Each row below holds a small network's activations on one record, seen along a few directions.
Records have a field called L. Each example row is followed by its value.
The largest differences between rows may come from other fields.
(in the rows, 500 means zero)
Random noise pushes rows far along 13 fixed directions. That doesn't count. These rows show it; they differ only by the noise:
[397 531 495 502 408 442 366 693 579 634 509 525 651 445 382 336 347 499
 630 597 545 501 452 394 663 387 526 482 593 379 436 621 623 644 415 393
 613]
[398 620 655 506 413 362 556 477 590 479 452 447 496 427 464 385 507 618
 637 440 540 621 549 497 370 463 529 348 388 371 445 568 442 432 409 437
 435]
[410 517 423 464 529 556 564 223 478 495 532 498 355 479 336 492 672 374
 568 235 540 604 664 358 471 639 442 334 496 538 529 814 597 525 718 472
 437]
[487 586 534 456 526 327 407 504 496 708 135 412 400 585 780 464 784 581
 441 645 603 287 403 612 360 564 740 776 481 507 665 473 600 419 543 437
 411]
[494 450 187 576 460 500 542 420 526 636 351 400 522 702 663 679 781 397
 277 642 563 440 583 552 748 455 762 528 433 690 387 572 771 558 559 557
 465]
[462 612 506 329 493 406 361 588 608 470 591 655 510 341 403 432 274 527
 844 565 301 860 374 568 395 479 447 577 595 270 624 415 196 445 310 549
 396]
[574 353 480 606 392 380 647 414 489 597 577 527 311 470 697 577 631 547
 389 341 530 485 504 445 488 352 455 587 320 515 501 533 634 492 511 472
 436]
[412 484 645 385 597 478 362 482 602 526 463 589 490 585 536 534 516 509
 575 558 485 500 413 486 274 476 546 576 432 509 631 414 391 407 407 501
 429]
[521 360 539 372 468 465 407 298 638 622 433 494 465 376 355 442 416 607
 346 381 612 595 489 684 733 197 564 684 387 594 401 434 570 606 387 551
 539]
[408 620 654 480 460 417 458 673 532 403 395 620 623 512 637 546 437 607
 608 777 432 322 503 515 284 565 562 497 471 408 686 582 328 341 337 487
 356]
[501 533 351 507 383 388 470 462 517 494 429 515 490 390 526 441 564 502
 656 597 440 642 625 393 499 507 453 466 611 422 481 675 507 524 481 498
 481]
[478 557 677 415 566 563 440 489 417 509 423 485 532 363 393 507 490 540
 429 333 684 314 568 556 602 615 456 688 569 499 564 439 504 563 611 503
 515]
[616 398 448 612 344 337 694 337 517 290 485 541 340 302 693 587 577 643
 548 485 389 694 651 541 282 406 374 492 351 421 488 553 334 341 371 597
 349]
[643 549 624 168 428 366 292 321 613 588 503 656 688 410 370 460 358 600
 286 660 355 497 641 532 770 335 387 607 655 590 509 385 303 580 335 611
 577]
[419 476 842 516 506 520 615 452 564 376 601 525 562 579 556 699 511 622
 354 387 613 378 614 492 369 417 483 384 204 602 445 319 398 377 372 540
 397]

[418 522 461 552 511 621 498 500 450 295 432 411 418 354 489 525 427 571
 826 436 624 751 552 552 375 614 471 493 538 504 461 425 388 472 455 565
 383]
l7
[396 493 648 552 497 478 475 590 430 610 331 450 385 471 644 488 649 572
 532 403 752 244 453 442 364 537 573 678 428 505 610 553 697 496 601 379
 442]
l2
[500 574 394 670 361 473 652 607 445 316 529 407 508 414 635 599 539 567
 723 571 495 708 674 442 457 543 450 338 504 450 330 457 446 442 416 552
 414]
l4
[283 542 545 648 478 675 472 726 365 577 379 341 559 597 654 654 635 546
 594 502 905 235 619 360 658 601 654 523 481 706 410 479 829 621 581 428
 431]
l3
[546 464 224 717 415 506 504 742 396 462 490 374 564 443 649 606 601 466
 643 676 552 595 654 367 645 461 455 539 650 466 231 347 639 602 522 523
 591]
l2
[573 219 630 630 609 622 596 387 481 309 445 511 457 387 373 424 406 504
 243 323 555 235 416 649 328 477 398 593 363 455 559 617 496 467 564 498
 653]
l9
[738 481 374 773 339 243 772 672 382 597 634 449 317 527 932 521 643 552
 431 512 341 504 382 455 418 441 420 561 435 334 462 340 538 439 521 431
 504]
l3
[485 521 543 492 670 564 389 497 501 513 389 318 498 615 487 434 623 432
 557 472 616 584 437 486 372 609 548 520 586 536 400 199 497 506 581 496
 632]
l6
[334 584 758 588 434 621 679 770 473 348 767 638 622 578 560 760 259 610
 521 496 559 298 513 522 501 466 538 327 238 537 554 461 422 385 336 496
 288]
l4
[382 465 421 326 687 744 271 519 497 462 686 696 575 571 269 614 358 287
 666 520 430 559 501 351 540 588 412 513 680 590 628 544 442 562 570 550
 493]
l5
[537 344 549 520 402 447 401 635 467 628 627 581 316 300 630 474 334 664
 723 426 569 599 410 414 516 223 333 782 485 467 501 315 563 584 376 437
 480]
l9
[522 542 609 476 497 402 540 418 571 504 422 477 578 585 511 486 573 549
 305 561 474 393 554 548 469 462 559 412 400 519 465 498 448 436 461 501
 514]
l1
[652 482 391 628 400 393 541 730 559 451 739 443 718 463 462 426 376 419
 516 590 310 777 488 371 619 388 311 354 633 270 176 188 399 607 377 530
 783]
l6
[211 694 545 359 516 604 297 615 504 540 236 521 590 534 489 597 512 616
 718 738 691 327 622 561 565 549 766 556 493 638 620 673 580 466 443 484
 252]
l5
[476 436 383 337 650 547 258 304 614 515 310 520 479 640 433 385 530 431
 566 698 406 614 418 556 361 511 605 532 598 614 584 526 419 479 470 544
 536]
l7
[333 714 253 498 571 538 475 681 582 543 474 404 550 556 361 443 430 351
 791 555 450 851 283 709 564 610 787 440 554 296 472 494 479 493 486 499
 422]
l8
[436 408 559 461 507 534 431 473 560 528 630 574 480 534 482 554 458 476
 607 469 514 583 511 337 445 393 424 454 465 576 487 495 524 511 425 485
 476]
l8
[577 668 392 324 625 390 346 394 650 741 432 315 568 688 320 227 575 381
 444 535 387 824 318 629 647 496 667 440 660 439 317 205 448 603 534 498
 729]
l3
[760 186 439 769 455 399 676 316 507 265 334 358 395 331 649 442 631 604
 295 474 525 534 574 594 290 351 370 576 389 452 302 426 467 425 439 581
 665]
l5
[532 302 268 704 438 453 451 729 473 532 436 525 467 429 698 495 525 431
 599 645 514 474 365 387 419 435 480 709 573 376 527 571 665 557 480 452
 576]
l1
[427 578 579 481 573 673 462 535 500 381 410 386 738 615 405 597 444 523
 356 608 643 366 619 628 675 560 621 421 506 667 347 305 480 529 468 581
 558]
l9
[579 155 572 568 504 522 368 512 625 431 490 647 634 537 469 408 316 527
 341 761 443 265 452 398 412 200 405 506 462 582 475 608 519 529 303 483
 729]
l2
[444 549 484 503 551 615 559 539 532 363 448 426 555 463 447 647 402 541
 514 483 593 624 464 804 584 508 673 558 395 520 435 318 402 439 391 628
 380]
l8
[463 613 503 646 391 408 663 670 405 680 638 466 405 610 719 483 578 484
 548 380 544 424 387 352 517 611 535 414 448 422 565 564 662 531 596 352
 425]
l7
[581 439 402 788 384 398 673 704 449 455 410 348 527 538 856 650 692 571
 386 654 549 405 549 505 460 415 559 552 369 460 314 298 613 441 439 510
 523]
l6
[486 342 450 672 533 576 517 609 479 444 510 408 475 421 478 527 483 520
 556 446 640 531 532 479 507 337 457 558 424 475 297 383 623 544 501 478
 584]
l1
[512 541 480 500 469 369 590 547 555 578 654 600 442 668 701 631 607 442
 479 557 285 566 386 451 333 487 537 443 371 438 602 456 432 367 439 497
 381]
l4

Which value of L does each new row have?
[488 293 308 596 544 462 425 529 605 576 514 452 375 628 670 567 652 436
 643 555 514 785 398 409 355 293 565 573 395 531 345 270 604 493 414 514
 513]
l1
[299 821 708 572 441 424 633 704 477 509 581 352 539 604 635 620 698 557
 726 399 617 600 614 334 342 647 555 251 370 398 369 297 494 392 505 417
 346]
l4
[673 560 620 466 415 298 437 583 427 502 600 534 496 178 445 289 449 557
 646 389 399 625 570 271 418 523 101 605 761 197 466 382 355 565 539 436
 686]
l5
[422 756 825 471 495 278 557 433 664 596 492 290 553 629 388 172 584 593
 558 382 486 684 468 434 285 491 536 112 378 318 299 362 400 426 450 339
 623]
l9
[399 684 351 563 461 467 601 543 475 395 316 359 453 403 521 515 647 513
 715 497 539 699 567 639 424 652 662 450 485 363 456 576 485 411 554 528
 346]
l2
[541 446 361 376 575 532 396 372 560 567 385 573 439 522 358 330 366 468
 443 616 363 491 313 722 550 444 636 580 552 534 664 721 488 502 500 505
 524]
l3
[475 503 604 382 518 503 525 266 530 534 460 519 455 591 493 591 627 519
 294 435 510 386 603 524 487 486 537 451 371 676 552 561 516 450 542 528
 422]
l6
[475 235 471 548 627 614 443 296 545 504 458 465 370 592 518 557 671 411
 420 365 639 504 493 417 363 429 503 570 398 672 466 465 637 528 572 522
 573]
l4
[547 603 541 676 392 425 575 646 447 389 501 378 656 333 316 163 351 518
 594 499 486 477 574 374 516 595 308 262 700 228 320 647 493 600 557 362
 784]
l9
